A small network was shown many inputs. Here are its activations along a few directions, one row for each input.
In each table, some parts of the input vary, and every possible input appears once, in random order.
Descriptions start from the smaller parts, as in this example, which fits no table here: ring(5) and (point or (values(2) and line(4)) or ring(9)).
Shared parts are said once, and a part with two or three values counts as separate values.

Other details of the inputs vary at random and push rows far along two fixed directions, the same in every table; ignore that.

Rows:
R1: [-18  -6  10   9  -6  -9  -8  -1 -12  -7  -5   8 -11]
R2: [ 48  22  17 -20 -29 -16 -38  -4   8  33  -1 -36  -3]
R3: [-12   1 -22   8   5   1  18  13   9 -14  -6  11  14]
R4: [-17  -6 -15  -6   3   6  19  15   2 -15  -5   9   1]
R5: [ 18  58 -31 -36  25   3  28  27  34   7   5 -42  52]
R6: [ -4 -16  13   3  -6  -4  -9 -21 -21   1   3  28 -10]
R7: [-11  -9  -5   5  21   1  35   3   0  -9   0  11   5]
R8: [ -6 -28  12  20  -1  10 -10 -21 -18   5   0  20 -14]
R9: [ 35  14  21 -15 -35 -19 -50   7   3  19 -16 -44 -19]
R10: [  0  21  -6   4  -1  -5   2  19  18   1  -5 -13  13]
R11: [-17 -15  18   9 -11  -7  -7  -5  -8 -11  -2  12 -18]
R12: [ -4 -32  16  21   3 -10  -4 -16 -29  -3  -2  28 -25]
R13: [-18   9 -23   5   7   2  18  15   3  -7  -4   8   7]
R14: [-13 -12  15  16 -14  -4 -10  -2  -4  -4   3  17 -20]
R15: [ 47  14  18 -10 -31 -12 -36  -7   7  38  -4 -40  -5]
R16: [-22  16 -14   7  12   1  19  18   7  -6  -2   5  12]
R17: [ -1 -32   5  10 -19  -6 -19  -4 -16 -13  -9  19 -18]
R18: [-14   8 -11  -9  21   7  18  -3  -6 -13  10  20  16]
R19: [ -5 -28  16   7   1   7 -13 -23 -16 -14  18  28 -20]
R20: [-11 -16  14  12  -8 -11 -11  -4  -6 -12  -7  11  -7]
R21: [-20  -5 -16  10  30  18  22  -6   0 -11   5  14  11]
R22: [-11  -7 -11   0  26   8  15  -4   4 -18  12  17  21]
R23: [ -2 -20  18   0 -11  -1  -6 -21 -15  -1   9  26 -13]
R24: [-17   0 -23  -4   5   2  15  16  -4 -11  -8   5   5]
R25: [ -3 -30  15  18  -4  13  -6 -21 -11   3   5  17 -16]
R26: [-14 -22  16  -1 -12  -6 -13  -2 -12  -9  -6  11 -20]
R27: [ 45  25  18 -12 -33  -7 -38  -5   0  41  -5 -45 -14]
R28: [-11 -10 -15   9  28  13  20  -5  10 -12   6   9  21]
R29: [ 43  22  22 -25 -31  -9 -41  -8   0  23  12 -32 -21]
R30: [ 17  48 -33 -18  25  13  33  26  42  19  -6 -51  50]
R31: [ -7 -19   8   8   8   7 -12 -19 -20 -12  13  28 -15]
R32: [ 55   4  26  -3 -28 -24 -43  -3   0  32  -7 -39 -25]
R33: [-15  -5 -12   5  25  20  25  -6   8 -12   9   9  10]
R34: [  4  59 -41 -25  12   8  38  43  42   7  -5 -44  31]
R35: [-14  -7  -6   2  11  13  31  -5   2  -3   4  13  16]
R36: [-25   4 -12  -7  12  -2  14  16  -2 -11 -10   0  11]
Each input here is: values(3) and (point or ring(5) or ring(6)).
The inputs of R10 and R14 match in every part but the values(3) part. If R22 is changed in the same way as R10 into R14, which row does it become?
Answer: R19
Change only the values(3) part in R15. List by row number the other rows that result.
Answer: R27, R35

Rows:
R37: [ 30  15  -3  -9   5  -2   2   5  10  15   6 -22  12]
R38: [ 15  21 -13  -5  -3  16  -3   6  14  10   4 -30 -12]
R39: [-26 -29  -2  33  18  15  11 -13  -9 -15   0  25  -6]
R40: [-26   3 -23  -6  21   0  17  13  -3 -22  -3  13  14]
R41: [ 15  -4  16  -1 -19 -20 -29   2 -12   6  -4  -9 -31]
R42: [-25 -37   2  19   2  -6  13  -1  -4 -23  -6  35  -1]
R43: [-14  14 -14  -5  31  14  33   2  14  -2  14  11  33]
R44: [-36 -19   8  20  -3   1  11  -7  -8 -24   5  40   2]
R45: [ -4 -32  15  10 -10 -15 -17  -1 -12  -9  -3  13 -23]
R46: [-13 -28  18  24 -21 -10 -13 -11 -16  -1 -15  27 -20]
R47: [ -2  -5  18   5 -22  -7 -20   1   3  -1   3  -4  -9]
R48: [-23   8 -22   3  22  -5  37  17   4 -21  -6  18  19]
R49: [ -3  22   8  -4 -11  -9 -10   6   0   1   3  -7  -5]
R50: [  7 -15  22  -1 -31 -10 -36  -6 -27   6  -1   5 -47]
R51: [ -5  -8  -5  -6  -5  -6 -15   9  -1  -9  -6  -6  -2]
R52: [-29 -21   2  25  21  19   8 -16   0 -21  13  33  -7]
R53: [ 38  18  19  -7 -17  -6 -25 -11   0  33  -4 -43  -8]
R54: [  7  16  -7  -1  -9 -11   5  15  16   1 -11 -12   8]
R55: [ -2   2 -19  -7  25  13  18   2   5  -5   6  11  33]
R56: [-20 -28   0   6  13  15  21 -24 -16 -12   9  35  -4]
R57: [ -2  -9  -4   0 -14  -6 -14   5   6  -8  -8  -2   3]
R58: [ 14   4  20   7 -30 -19 -33  -1 -14  19 -14 -10 -29]
R59: [ 15  27   8 -20   7   3   3  -6  15  11   8 -21  11]
R60: [ 31 -13  36   3 -25  -9 -35 -26 -19  23  -4 -16 -25]
R61: [ 44   2  26 -12 -16 -13 -29 -16  -4  17   2 -24 -18]
R62: [-17   7 -33   5  35  24  23   9  16 -24   3   5  26]
R63: [ 13  24  -4 -12 -24  -2  -3  17  10  11 -11 -20  -5]
R64: [ 19  -6  15   4 -39 -15 -45  -7  -8   4  -9  -4 -20]
R65: [14 16  4 -7  0  4 -7 -7 12 19 15 -8  7]
R66: [  2 -17  24  11 -22 -17 -34  -5 -23  12 -11   2 -38]
R67: [ 19  44 -22 -36  24   9  21  15  25   4  -1 -37  44]
R68: [ 37   2  18 -12 -14  -3 -40 -18  -5  16   3 -17  -8]
R69: [ 14  43  -5 -24  18   8  14   4  27  14   8 -33  27]
R70: [ -9  21 -21  -9   6  -5   8  14   3 -12  -7  -1  14]
R71: [  7  17 -15 -11  31   5  34   5  15  -5   4 -10  30]
R72: [  7 -12   6  14  -4   1  -5 -14  -9  17   4   5  -1]
R73: [ 26  31  -8  -9   4   1   6   9  15  29  -2 -41  20]
R74: [-26   6   0  -1   9  -3   8   8  -5 -13   7   8   0]
R75: [-16   7 -12  -3  -2   2  17  11  -9 -10  -5  14  -5]
R76: [  2  -1   0  -4 -18   1  -3  12   4   2  -9  -7  -8]
R77: [ -1 -32   8  10 -12   6  -8 -25 -20   6  15  31 -21]
R78: [  1   6 -17  10  22  11  18   8  15 -11   4  -9   9]
R79: [ 35  42  -5 -36  -8   4   2   5  17  27   0 -52   4]
R80: [-24 -32  21  13  -7  -6 -16  -7 -17 -16   7  24 -20]
R81: [-16   6 -18 -12  10   7  24  25   6  -9  -6  -6   8]
R82: [ -8 -32  -2  17  15   4  16 -14 -11 -10  13  38   4]
R83: [-18 -30  -5   9  10  15  20 -17 -16  -7  12  38  -2]
R84: [-20   3 -13   4   8   1  25  18  15  -3 -17  -4  19]
R85: [  9  16 -23 -13  17  10  11   6  14   6   8  -4  33]
R86: [-34 -35   3  18  10  -2  11   3 -15 -14 -11  28  -7]
Describe the family of inputs behind these rows.
Answer: values(5) and (point or line(4) or ring(5))
The inputs of R85 and R72 match in every part but the values(5) part. If R67 is changed in the same way as R85 into R72, which row does it become?
Answer: R60
Change only the line(4) part in R59. List by row number the other rows that result.
Answer: R43, R65, R69
Change only the ring(5) part in R63. List by row number the other rows that result.
Answer: R50, R75, R76, R81

Rows:
R87: [ 18  20  -2 -12   7   7  -2   3  17  14  10 -30  13]
R88: [-20  31 -29  -8  30   8  46  26  21  -5  -7 -17  32]
R89: [ 14  -6   7  -2  -7  -1 -10 -13 -13  10   0   3  -4]
R90: [-38 -27   2  17   7   4  22  -6 -11 -21   0  46   4]
R91: [-18  -9 -13   1   6   3  12   6   0 -17  -4  18   5]
R92: [ 10  16  -4 -13  14   7  12  -2  11   2  11  -9   9]
R93: [ 34  30  -5 -19  -6  -4  -1   6  11  23  -1 -34   8]
R94: [-11  15 -14  -7  14  -6  16  15   8 -12  -4  -4  21]
R95: [  3 -18  22  13 -22  -6 -24 -11 -14   7  -3   7 -31]
R96: [-33   5 -23   4  21  12  44  13  11 -12  -4  11  22]
R97: [ 49  24  11 -11 -20  -7 -36   1  17  37   2 -51  -4]
R98: [-15 -21   8  15  -7   0   1  -9 -11  -4  -3  21 -16]
R99: [ 14  11 -10  -1  10   2  15   3  11   7  -4 -11  19]
R100: [-31   4 -32   1  24  15  46  20  12 -17  -4   9  25]
R101: [ -3   4  -2  13  -5  12 -21  -9  -4   0  16  12 -16]
R102: [-46  -6 -16   9  34   6  47   9   1 -27  -2  33  28]
R103: [  3 -20  20   7 -25 -12 -31 -10 -15  -2   0  14 -21]
R104: [  6 -22  16  11 -22  -4 -26  -7 -15   2  -3   6 -32]
R105: [  6   7   1 -12   9   6   1  -5   4   7  13  -5   3]
R106: [ -8 -19  20  12 -17  -8 -15 -13 -14  -2  -1  22 -19]
R107: [ 28  42  -4 -28   4   6  -4   5  19  20   6 -42  13]
R108: [ 53  46   5 -32 -19  -5 -22   4  16  34   4 -57  -6]
R109: [ -9  12 -17 -14  23  11  30   3   3  -2  10   4  21]
R110: [  3 -25  21  12  -3   7 -21 -27 -13  -3  10  15 -12]
R111: [-16 -34  -2  18  16   5  16 -14 -13  -9   2  37   8]
R112: [  6 -28  13   7  -9  -4 -12 -19 -23   7   5  22 -15]
R113: [-24  29 -36 -15  26   6  45  27  24 -15  -4  -5  45]
R114: [  2 -11   5   1  -9  -7 -18   1  -9  -6  -4   4 -15]
R115: [-23 -15 -17  16  35  14  40  -4   9 -21   5  27  29]
R116: [ -3 -25  11   8 -15  -5 -21  -7 -15 -10  -3  21 -22]
R117: [ -6  14 -10  -8   7  -6   9  15   7  -7  -3  -8  17]
R118: [ -3  12 -17 -11   1   2  10  16  14  -4  -5  -9  11]
R119: [-18  27 -37 -10  26  13  47  29  23 -10  -7 -15  32]
R120: [ 20  12   5  -5 -16  -6 -21  10   3  13  -8 -30 -18]
R121: [  7 -29  15  16  -7  -1 -17 -23 -17   4  -3  19 -10]
R122: [ -5 -26  12  14  -9  -5 -17  -8 -18  -6  -3  14 -28]
R123: [ 14  34 -16 -14  21  11  22  10  28   4   8 -31  30]
R124: [-32 -29  -8  12  18   0  14  -1 -12 -29  -2  39   0]
R125: [ -6 -21   6  12  -7   0  -8  -3 -12  -7  -4  11 -19]
R126: [ 15  28  -6 -18 -14  -7  -7  17  17  11  -4 -29  11]
R127: [ -8 -23  16  16 -13  -5 -14 -12 -16  -1  -2  14 -25]
R128: [ 37  42  14 -18 -30 -13 -29  14  15  30  -6 -52  -7]
R129: [-10 -23  23  14 -10 -11 -18 -14 -19  -5  -1  22 -21]
R130: [ -5 -23  16   9 -15 -12 -21 -10 -17  -9   0  19 -16]
R131: [ -7 -20  22  13 -14  -9 -16 -11 -16  -3  -1  19 -19]
R132: [ 39  20  11 -16 -31 -15 -43   9   5  20  -6 -42 -20]
R133: [  3 -20  17   1  -7   4 -15 -27 -23   0   8  21 -17]
R134: [-21  -2  -6   8  15   1  19   5  -2  -8  -4   8   3]
R135: [ 36  21   6  -7 -10   0 -24  -4  16  24  -2 -41   5]
Describe the family of inputs behind these rows.
Answer: point or (values(3) and ring(6)) or (ring(5) and line(6))
Change only the line(6) part in R100. List by row number the other rows that result.
Answer: R104, R119, R120, R122, R125
Change only the values(3) part in R121. List by row number the other rows that result.
Answer: R99, R111
Start at R102 and move only the ring(5) part, one step at a time. The first step leads to R117. Which rows follow, in order?
Answer: R114, R120, R88

Rows:
R136: [ 11  32 -11 -14  -9  -2 -11  26  19   5 -10 -40   9]
R137: [ 3 -8 -1 -6 -2 -2 -1 -5 -3 -9  4 13  6]
R138: [-6  0 -5 -2  6 14 14 -4 -2  1  7  7  0]
R139: [ -1  -8   8   2 -10   1 -24   1  -2 -10   5   7 -21]
R140: [  1  -4   5  -7   0  -9  -2  -5 -13  -5   0  10  -5]
R141: [ -2 -15   9  14  -1  -3  -5  -5   2   2  -2   3   2]
R142: [-14   6 -27   5  36  16  41   9  16 -11  -1  -3  28]
R143: [ -7  15  -4 -10  -3   0  -4  11   5  -5   2  -7 -12]
R144: [ -1  -6   5  -9  -9  -5   0  -5 -11  -4   3  14  -4]
R145: [ 27  25   6 -11 -23  -7 -36  13  14  12  -1 -38 -18]
R146: [  9 -14   7   7   2   6 -17 -18  -8   3   7   4 -15]
R147: [-8  2 -3 -8 14  3  9 -3 -9 -4  7  9  3]
R148: [ 21  13   8 -13 -12 -13 -13   6   0  15 -11 -24  -6]
R149: [ -6  -4 -18  19   5   0   7   9   2   0 -10   9   9]
R150: [-17   1  -2   0  -4  -3   0   5  -2 -10   0   6 -14]
R151: [-6 -3  6 12  2  5 10 -5  0  2  1  3 -3]
R152: [ 17  41 -21  -4  -6  -7   8  28  17  24 -15 -37  11]
R153: [ 10 -11   8  -2   0  -1 -19 -14 -12   0  11   7  -9]
R154: [ 1 -8  8  5 -3 -7 -7 -4  0 -3 -5  7  7]
R155: [-8  4  5 -4  4  1  1 -7 -7 -1 10 12  2]
R156: [  4  -7  11  -7 -12   0 -12 -12 -15   3  10  13 -14]
R157: [ -3 -10  -9   9   7  12  13  -5   6  -3   1   3   6]
R158: [-6  1  7 -4 -1 -8  1 -5 -7 -5  3 13  3]
R159: [-2 -1  4  0  5  1 -4 -9 -2 -4 13 11  8]
R160: [ 7  4  5 -4 -2 -8 -7 -3  2 -4  4  2  9]
R161: [  3 -16  14  10  -7  -7  -5  -4 -11   7  -6   1 -15]
R162: [-25   1 -30   4  42  10  51  17  17 -15  -6   3  39]
R163: [  1  -7  -4   3   4  14   1 -10   1   0   8   8   0]
R164: [  1  -7  17   3 -13 -12 -11  -6  -8   4  -6   7  -7]
R165: [ 21  15  -4 -12   0  -8  -7  11  10   9 -10 -28  11]
R166: [-3 -9  1  7 -1  9 12 -4 -3  3  1  4 -6]
R167: [ 28  24  -4 -20  -1  -9 -10   8  10   8  -1 -29  10]
R168: [-6  4 -6  4 14 11  8 -8  8 -2  8  5 11]
R169: [ -3 -13   5   5  -7  -2   6   0  -2   7  -4   3  -7]
R170: [-8 -7  8 10 -1 -4  9  0  0  4 -3  4  1]
R171: [ 0 -5  3 14  5  6  4 -6  6  0  2 -1  5]
R172: [ -9  -4   8   2 -20  -8 -17   3 -10  -3  -7  -1 -18]
R173: [  9  36 -16 -14  -1   1  -2  28  22   2  -6 -38  12]
R174: [ -2 -16  -2   7   0   1   4  -2   4   2  -4   3   4]
R175: [-1 -7  2  9  7  6 11 -3 -5  1 -1  1 -7]
R176: [  5  -9  10   4  -1   4 -11 -15 -13   6   5   6 -20]
R177: [ -8  -3   8   3 -17  -8 -17   2 -10  -4  -3  -1 -24]
R178: [  4 -12  12  -4 -17  -8  -9  -5 -10   4  -8   7 -11]
R179: [-3 -9 -6 -3  2  0  7  2  3 -6 -8  8 13]
R180: [-17   7  -7   2  19  12  24  -3   4  -4   6  11  12]
R181: [-10  -9  -8  -3  11  10  11  -7  -4 -13  12  22  11]
The inputs of R165 and R148 match in every part but one. If R145 is changed in the same way as R165 into R148, which row does it become?
Answer: R150
The inputs of R147 and R153 match in every part but one. If R143 is changed in the same way as R147 into R153, which row does it become?
Answer: R139
Describe the family of inputs behind these rows.
Answer: values(2) and (point or line(4) or (values(3) and ring(6)))
Change only the values(2) part in R138. List by row number the other rows that result.
Answer: R163
Change only the ring(6) part in R137. List by row number the other rows that result.
Answer: R157, R163, R174, R179, R181
Change only the ring(6) part in R144. List by row number the other rows that result.
Answer: R138, R156, R166, R169, R178
